These are the activations of a small neural network, seen along a few directions. Each row is one input.
Each table varies a few parts of the input and shows all the possible inputs, shuffled.
Descriptions start from the smaller parts, as in this example, which fits no table here: one of 2 separate values, together with either a single point or one of 9 places along a line or (one of 4 places along a line, together with one of 5 places around a ring).
Shared parts are said once, and a part with two or three values counts as separate values.
(in the rows, 128 means zero)

Other details of the inputs vary at random and push rows far along two fixed directions, the same in every table; ignore that.
These rows show it; all are for the same input, with only those details redrawn:
[110 142 130 108 117 122 142 189 106 127 100 132 158 210 137]
[137 105 115 150 115 122 151  81 125 144 137 103 167  78 143]
[151 165  99 169 128  80 158 164 124  85 117 129 117 110 128]

Rows:
R1: [140  90 154 143 130 160 106  90 127 137 136  96 114  62 128]
R2: [144 171  95 167 138  81 161 158 131  82 134 124 113 118 132]
R3: [112  68 174  78  94 175  83  98 147 197 127 121 157 183 116]
R4: [119 122 108 138 133 119 156  70 138 145 160  92 157  86 142]
R5: [162 150 120 164 113 101 108 162 170 103 108 153  63 107  91]
R6: [ 84  87 169  81 121 207  97  98  91 165 139 112 164 168 138]
R7: [142 125 128  76 181  66 149 153 160  42 148 213  94  84 136]
R8: [157 163 110 170 108  83 136 151 166 114 106 164  79 116 108]
R9: [134 106 109 150 118 160 141  80 103 141 118 125 151  64 130]
R10: [ 99 138 149 107 118 174 105 194  86 120  87 153 115 185 118]
R11: [164 164 117 165 113  72 134 145 161 106 121 155  81 124 110]
R12: [110 146 151  85 125 130  96 170 160 138 129 134  96 223 101]
R13: [140 103 100  74 245  93  77  73 153 183 183 183 141  62 166]
R14: [100  86 160  82  99 158 113  81 151 204 143 127 169 199 137]
R15: [130 181 119 150 153 121 123 149 114  69 140 128  68 101 110]
R16: [ 97 162 124  91 145 147 135 169  93 116 119 131 136 212 125]
R17: [147 163 126 162 134 123 119 161 100  69 118 141  77  93 111]
R18: [141 109 117 145 124 150 139  73 100 132 133 115 154  72 132]
R19: [137 105 115 150 115 122 151  81 125 144 137 103 167  78 143]
R20: [133  97 150 141 140 161 108  84 135 134 153  90 110  70 132]
R21: [106 126 161 107 127 170  99 204 113 128  84 134 103 187 121]
R22: [ 88  80 138  94  98 174 135 112 112 193 105 115 206 170 152]
R23: [146  97 140 137 115 134 101  66 173 151 161 112 112  90 110]
R24: [147 181 110 152 131  70 139 134 174 108 144 143  71 132 109]
R25: [123 108 146 130 148 157 111  79 141 138 159  84 104  69 128]
R26: [107 151 128 102 136 151 133 174  88 111 114 138 141 213 129]
What do these inputs look like to the network?
Answer: either one of 2 separate values or (one of 4 places along a line, together with one of 6 places around a ring)
Start at R24 and move only the place on the line of 4, one step at a time. The first step leads to R14. Which rows follow, in order?
Answer: R11, R8
Which other rows does R12 become when the place on the ring of 6 takes its other values? List them by row number.
Answer: R4, R15, R16, R24, R25
List by row number the other inputs of the same sort as R7.
Answer: R13
